A =
[[152 152 150 149 126 135 124 125 135 106 147]
 [140 130 140 105 136 134 130 121 139 132 122]
 [107 142 129 114 138 108 150 153 145 115 133]
 [140 113 144 134 135 139 148 120 131 117 149]
 [110 110 111 124 129 141 117 112 127 146 134]
 [119 133 148 111 125 145 108 117 143 135 118]
 [125 104 144 138 147 144 146 152 136 135 126]
 [150 135 147 126 143 124 134 134 152 104 124]
 [139 153 103 129 148 110 104 144 130 145 115]
 [123 116 120 151 151 116 145 132 110 142 132]
 [148 133 110 129 149 148 134 143 107 134 150]
 [126 132 148 118 147 141 108 102 107 108 142]
 [109 114 150 149 132 122 123 108 141 109 145]]
Indices start at 0.
(0, 0) = 152
(9, 2) = 120
(0, 8) = 135
(7, 0) = 150
(3, 6) = 148
(9, 8) = 110
(5, 4) = 125
(6, 6) = 146
(12, 3) = 149
(6, 9) = 135
(0, 9) = 106
(7, 2) = 147
(6, 7) = 152
(3, 2) = 144
(9, 6) = 145
(9, 3) = 151
(11, 7) = 102
(12, 7) = 108
(1, 2) = 140
(1, 8) = 139
(2, 7) = 153
(9, 4) = 151
(5, 7) = 117
(4, 10) = 134
(11, 2) = 148
(4, 8) = 127
(10, 4) = 149
(5, 1) = 133
(6, 3) = 138
(4, 1) = 110
(1, 1) = 130
(6, 1) = 104
(11, 10) = 142
(6, 4) = 147
(11, 1) = 132
(6, 10) = 126
(3, 9) = 117
(4, 9) = 146

X =
[[129 127 130 132 130 127 125 130 124 127]
 [122 127 129 129 121 125 121 128 137 135]
 [140 129 128 131 143 133 138 131 106 114]
 [123 126 130 131 123 124 120 129 135 133]
 [138 125 132 139 144 129 128 134 103 115]
 [138 133 123 119 136 136 147 125 118 118]
 [139 126 131 138 143 130 130 133 103 115]
 [128 134 122 114 124 133 142 122 137 129]]
X[0, 0] -> 129
X[4, -8] -> 132
X[7, -8] -> 122
X[7, 7] -> 122
X[2, -4] -> 138
X[-5, 1] -> 126
X[-6, -1] -> 114
X[5, 8] -> 118
X[:, 4] -> [130, 121, 143, 123, 144, 136, 143, 124]
X[-7] -> [122, 127, 129, 129, 121, 125, 121, 128, 137, 135]
X[-7, -4] -> 121
X[-7, 3] -> 129
X[5, 1] -> 133
X[4, 0] -> 138
X[2, -8] -> 128
X[-3, 5] -> 136
X[:, 1] -> [127, 127, 129, 126, 125, 133, 126, 134]
X[:, 9] -> [127, 135, 114, 133, 115, 118, 115, 129]
X[6, 1] -> 126
X[4] -> [138, 125, 132, 139, 144, 129, 128, 134, 103, 115]
X[3, 3] -> 131
X[2] -> [140, 129, 128, 131, 143, 133, 138, 131, 106, 114]

m = array([112, 114, 132, 128, 110, 118, 101])
m[0] => 112
m[1] => 114
m[2] => 132
m[3] => 128

W = [157 153 154 148 151 157 156 151 145 141 134 133 141 135]
W[0]: 157
W[3]: 148
W[7]: 151
W[12]: 141

M =
[[133 147 122 121 144 142 145]
 [117 119 107 115 110 123 124]
 [154 143 136 133 133 124 112]
 [139 136 129 121 143 129 131]
 [126 137 120 150 138  98 135]
 [119 123 120 126 115 147 121]
 [144 136 121 116 120 144 131]]
M[0,0]: 133
M[:, 1]: [147, 119, 143, 136, 137, 123, 136]
M[2,4]: 133
M[6,3]: 116
M[2,0]: 154
M[2,1]: 143
M[:, 4]: [144, 110, 133, 143, 138, 115, 120]
M[4,0]: 126
M[4,6]: 135
M[6,5]: 144
M[4,5]: 98
M[:, 5]: [142, 123, 124, 129, 98, 147, 144]
M[1,3]: 115
M[6,6]: 131
M[0,6]: 145
M[2,5]: 124
M[5,2]: 120
M[:, 6]: [145, 124, 112, 131, 135, 121, 131]
M[5,6]: 121
M[0,1]: 147

grid = [120 121 117 130 150 107]
grid[-6]	120
grid[-2]	150
grid[5]	107

data =
[[135 142 143 123 119 134 132 127 121]
 [130 136 148 127 129 122 141 137 125]
 [144 134 147 112 132 116 151 145 129]]
data[0][-9]: 135
data[2][-5]: 132
data[2][7]: 145
data[-1]: [144, 134, 147, 112, 132, 116, 151, 145, 129]
data[0][5]: 134
data[0][8]: 121
data[:, 6]: [132, 141, 151]
data[-2]: [130, 136, 148, 127, 129, 122, 141, 137, 125]
data[0][-2]: 127

a =
[[130 112 146 126]
 [143 145 136 118]
 [149 145 144 121]
 [153 145 144 125]
 [146 144 142 119]
 [127 116 123 151]
 [121 114 134 135]
 [109 117 115 134]
 [123 148 107 132]
 [140 142 136 137]
 [134 117 139 156]
 [108 137 115 114]]
Rows and columns are counted from 0.
(0, 0)	130
(8, 2)	107
(5, 3)	151
(10, 3)	156
(2, 1)	145
(6, 3)	135
(6, 1)	114
(11, 3)	114
(11, 0)	108
(4, 1)	144
(9, 2)	136
(3, 3)	125
(5, 0)	127
(9, 1)	142
(7, 3)	134
(8, 3)	132
(0, 2)	146
(6, 2)	134
(1, 3)	118
